These are the activations of a small network on made-up records, seen along a few directions, one row for each record.
After each row come some of the record's fields: V, Y, T, J, N.
Not every record has every field; a missing one is left out.
The largest differences between rows may come from other fields.
(in the rows, 500 means zero)
Random noise pushes rows far along 8 fixed directions. That doesn't count. These rows show it; they differ only by the noise:
[609 471 541 429 567 325 433 667 548 511 474 588 510 500 546 420 435 523
 494 438 513 396 466 296 425]
[548 454 569 674 731 449 644 466 465 477 474 733 398 387 758 440 514 521
 589 441 414 209 371 460 392]
[493 531 390 602 447 542 713 363 500 523 591 404 453 567 568 443 399 345
 554 660 466 566 664 409 462]
[541 407 523 606 540 447 840 428 622 521 560 393 547 521 660 442 268 399
 423 688 343 466 535 356 373]
[635 615 430 414 619 397 341 674 415 531 503 712 376 452 599 411 463 451
 691 394 602 440 529 265 406]
[470 579 601 604 607 520 476 460 246 439 414 842 293 418 745 586 702 493
 717 356 433 214 350 610 606]
[334 559 505 572 411 756 438 364 465 494 525 495 546 579 508 600 546 511
 478 502 423 392 529 715 578]
[407 377 307 638 341 573 510 352 590 524 466 535 589 543 335 393 594 558
 320 434 496 522 524 544 413]
[675 693 451 347 734 520 240 779 588 585 608 524 439 552 498 398 272 506
 605 446 676 370 541 327 344]
[395 454 680 572 530 482 410 452 477 426 488 550 579 515 613 522 653 594
 535 448 434 248 521 539 599]

[546 405 591 648 494 382 792 370 625 463 550 147 433 626 366 384 551 487
 445 682 534 450 536 568 668]  <V:v1 Y:y1 T:t6 J:j1 N:n2>
[600 568 485 602 747 459 302 573 334 525 592 558 317 578 490 454 589 542
 704 374 761 218 389 535 507]  <V:v1 Y:y1 T:t1 J:j2 N:n1>
[466 817 509 394 802 860 110 615 665 541 647 434 495 503 409 514 453 670
 562 446 716 366 608 742 420]  <V:v1 Y:y1 T:t3 J:j1 N:n1>
[426 523 395 463 452 447 283 458 564 486 595 298 621 558 294 391 656 583
 533 518 758 689 804 431 492]  <V:v1 Y:y1 T:t3 J:j2 N:n1>
[667 594 480 425 550 321 523 640 381 483 427 694 251 466 546 481 549 419
 614 419 540 507 411 377 559]  <V:v2 Y:y1 T:t2 J:j1 N:n1>
[428 467 403 513 312 619 623 388 503 508 360 636 468 403 442 527 561 479
 377 460 358 632 397 635 497]  <V:v2 Y:y1 T:t5 J:j2 N:n2>
[424 551 485 402 381 648 567 497 519 542 506 516 604 502 611 670 277 423
 392 608 320 620 518 505 417]  <V:v2 Y:y1 T:t4 J:j2 N:n2>
[488 505 281 596 412 527 338 484 393 527 458 699 400 586 349 448 674 530
 479 309 618 432 434 549 489]  <V:v2 Y:y2 T:t1 J:j1 N:n1>
[406 525 393 469 393 647 454 445 483 541 550 515 612 486 549 539 394 434
 498 535 438 636 627 446 402]  <V:v2 Y:y1 T:t1 J:j2 N:n1>
[425 586 898 342 539 438 432 592 400 374 395 584 504 414 723 734 640 548
 585 483 322 377 426 611 753]  <V:v2 Y:y1 T:t3 J:j1 N:n1>
[514 747 330 462 540 626 287 537 383 543 633 500 338 620 416 498 528 439
 673 489 744 551 688 523 509]  <V:v1 Y:y1 T:t7 J:j1 N:n1>
[592 463 510 358 426 481 300 670 545 533 472 384 563 557 280 398 431 522
 486 408 569 507 452 434 581]  <V:v1 Y:y2 T:t5 J:j1 N:n2>
[421 518 117 492 408 736 263 452 680 595 568 553 680 476 286 346 432 567
 351 409 609 725 708 414 207]  <V:v2 Y:y1 T:t2 J:j2 N:n1>
[429 555 525 370 349 640 556 453 486 516 476 432 557 433 525 597 412 419
 510 590 386 735 560 556 528]  <V:v2 Y:y1 T:t5 J:j2 N:n2>
[540 656 542 539 612 627 541 487 490 524 641 278 349 675 452 525 410 445
 584 622 606 371 517 668 605]  <V:v1 Y:y1 T:t1 J:j2 N:n2>
[459 462 401 599 467 341 451 408 240 466 522 652 472 455 653 487 673 433
 731 461 579 554 668 286 495]  <V:v1 Y:y1 T:t4 J:j1 N:n1>
[636 585 482 462 648 475 607 581 511 526 471 624 320 414 567 506 417 484
 519 487 536 493 365 516 391]  <V:v1 Y:y1 T:t6 J:j2 N:n2>
[582 492 361 652 647 435 589 481 455 518 496 670 312 471 499 382 568 508
 539 426 601 405 405 498 382]  <V:v2 Y:y1 T:t7 J:j2 N:n1>
[427 420 613 711 638 483 458 367 472 440 600 414 570 532 604 406 636 563
 650 515 539 224 628 486 581]  <V:v1 Y:y2 J:j1 N:n2>
[386 720 264 408 329 845 205 474 491 549 499 540 465 556 246 535 587 511
 485 405 606 655 601 713 553]  <V:v2 Y:y1 T:t3 J:j1 N:n1>
[568 684 291 537 531 592 649 462 320 556 557 643 254 459 650 487 383 258
 728 575 498 622 590 392 430]  <V:v2 Y:y1 T:t7 J:j1 N:n1>
[523 529 715 384 440 336 634 563 371 450 418 494 441 519 639 719 508 442
 525 573 399 537 388 537 656]  <V:v1 Y:y2 T:t6 J:j1 N:n2>
[570 602 467 424 385 437 340 590 258 455 301 804 220 496 398 523 774 469
 626 256 528 429 304 590 765]  <V:v1 Y:y2 T:t2 J:j2 N:n2>
[642 459 462 515 498 372 609 602 533 552 478 458 365 660 341 500 427 512
 329 487 580 431 284 561 484]  <V:v2 Y:y1 T:t1 J:j1 N:n2>
[406 303 791 678 458 227 778 308 460 364 553 277 617 548 738 471 632 445
 598 704 344 366 720 317 710]  <V:v1 Y:y1 T:t1 J:j1 N:n1>
[467 649 523 355 312 607 489 552 291 521 440 560 396 588 541 773 425 365
 524 535 389 573 400 633 676]  <V:v1 Y:y1 T:t4 J:j1 N:n2>
[444 399 573 591 495 390 449 470 497 456 523 485 599 563 525 443 607 565
 499 486 496 362 579 419 537]  <V:v2 Y:y2 T:t7 J:j1 N:n2>
[775 551 441 334 487 347 591 776 551 565 344 595 241 520 313 422 371 421
 396 416 514 516 164 475 522]  <V:v2 Y:y2 T:t5 J:j2 N:n2>
[457 319 840 492 542 341 606 487 639 416 468 314 701 465 587 497 530 610
 412 580 358 380 493 487 588]  <V:v1 Y:y2 T:t5 J:j2 N:n2>
[549 403 636 530 724 636 540 625 580 565 480 530 584 451 583 555 208 589
 370 456 351 207 148 641 361]  <V:v1 Y:y1 T:t7 J:j2 N:n2>
[453 433 523 490 558 689 249 583 614 552 499 486 694 508 386 450 409 644
 383 373 470 310 408 585 436]  <V:v1 Y:y2 T:t7 J:j1 N:n2>
[521 558 344 502 496 680 772 419 545 572 506 577 473 328 670 509 231 333
 505 638 325 726 542 423 287]  <V:v2 Y:y1 T:t3 J:j1 N:n2>
[472 657 535 457 533 639 415 491 429 493 626 392 474 583 547 594 455 425
 631 580 546 521 641 562 597]  <V:v1 Y:y2 J:j1 N:n1>
[529 551 706 500 704 526 578 567 391 471 510 596 434 440 756 646 391 494
 603 521 394 312 313 585 503]  <V:v1 Y:y2 T:t3 J:j2 N:n1>
[692 510 448 554 762 359 673 580 627 546 594 430 383 498 526 399 335 515
 484 571 657 479 453 398 278]  <V:v2 Y:y1 T:t6 J:j1 N:n1>
[478 814 507 380 680 788 416 566 552 559 691 413 505 536 693 608 193 404
 649 662 494 501 698 500 386]  <V:v2 Y:y2 T:t1 J:j2 N:n1>
[594 434 596 398 530 359 474 662 613 494 392 607 537 414 521 406 456 552
 430 415 417 426 387 359 454]  <V:v2 Y:y2 T:t5 J:j2 N:n2>

Which values does each new row have?
[565 521 334 560 519 527 603 461 419 530 496 644 384 453 539 470 465 410
 538 468 496 598 465 451 399]  <V:v1 Y:y2 T:t2 J:j1 N:n1>
[573 481 428 572 622 510 591 474 720 531 555 383 493 482 406 342 437 568
 413 548 592 487 544 484 361]  <V:v2 Y:y1 T:t6 J:j1 N:n2>
[480 447 593 355 298 363 446 589 582 445 350 497 533 583 290 575 648 602
 240 422 450 566 380 604 665]  <V:v2 Y:y1 T:t2 J:j2 N:n1>
[509 445 362 533 423 440 377 505 457 493 465 615 502 508 385 366 629 507
 511 374 564 527 562 380 494]  <V:v1 Y:y2 T:t7 J:j1 N:n1>
[464 601 585 345 518 544 593 567 409 515 481 661 540 370 834 741 284 393
 547 596 290 627 499 422 387]  <V:v2 Y:y1 T:t4 J:j2 N:n1>
[539 764 402 256 320 749 397 603 312 573 410 598 305 456 454 640 388 298
 658 469 444 714 435 605 646]  <V:v1 Y:y1 T:t5 J:j1 N:n2>
[566 485 468 534 656 513 352 604 558 551 531 558 493 543 427 461 465 632
 428 380 630 323 372 551 364]  <V:v2 Y:y1 T:t1 J:j1 N:n2>
[561 724 489 273 354 612 474 591 309 541 469 465 321 511 498 616 380 276
 697 563 477 701 510 522 684]  <V:v1 Y:y1 T:t5 J:j2 N:n2>
[523 446 305 654 519 523 790 359 592 518 454 647 431 359 569 344 463 435
 455 535 396 587 510 413 311]  <V:v2 Y:y2 T:t3 J:j2 N:n1>
[411 519 372 669 394 645 642 281 463 516 577 404 443 613 454 501 538 431
 490 595 511 532 609 620 529]  <V:v2 Y:y1 T:t1 J:j1 N:n2>
[475 603 478 623 572 617 611 393 438 513 646 339 423 644 562 549 415 394
 603 659 534 403 578 586 550]  <V:v1 Y:y2 T:t4 J:j2 N:n2>
[499 699 326 447 393 755 542 483 444 552 420 603 256 520 342 610 502 429
 442 470 505 617 343 809 565]  <V:v2 Y:y1 T:t3 J:j2 N:n1>
[482 391 659 567 561 390 648 409 727 445 598 184 631 535 487 413 500 576
 421 676 526 467 654 469 525]  <V:v2 Y:y1 T:t6 J:j2 N:n2>
[439 700 725 357 571 604 397 599 474 477 615 377 536 618 678 721 345 467
 577 641 439 377 597 555 615]  <V:v2 Y:y1 T:t4 J:j2 N:n1>
[648 490 493 562 632 392 649 613 621 527 513 447 354 615 408 399 392 492
 375 531 533 313 334 507 475]  <V:v2 Y:y1 T:t7 J:j2 N:n1>
[474 521 578 397 456 556 388 580 501 530 546 369 606 628 440 613 387 516
 426 527 505 487 459 575 524]  <V:v1 Y:y2 T:t1 J:j2 N:n2>
[442 541 578 380 393 624 593 556 503 533 513 467 625 532 679 659 199 358
 443 643 236 549 522 442 486]  <V:v2 Y:y2 T:t7 J:j2 N:n1>
[456 498 506 558 442 529 657 408 507 476 412 554 423 492 479 578 605 525
 395 498 425 515 383 690 550]  <V:v2 Y:y2 T:t6 J:j1 N:n1>
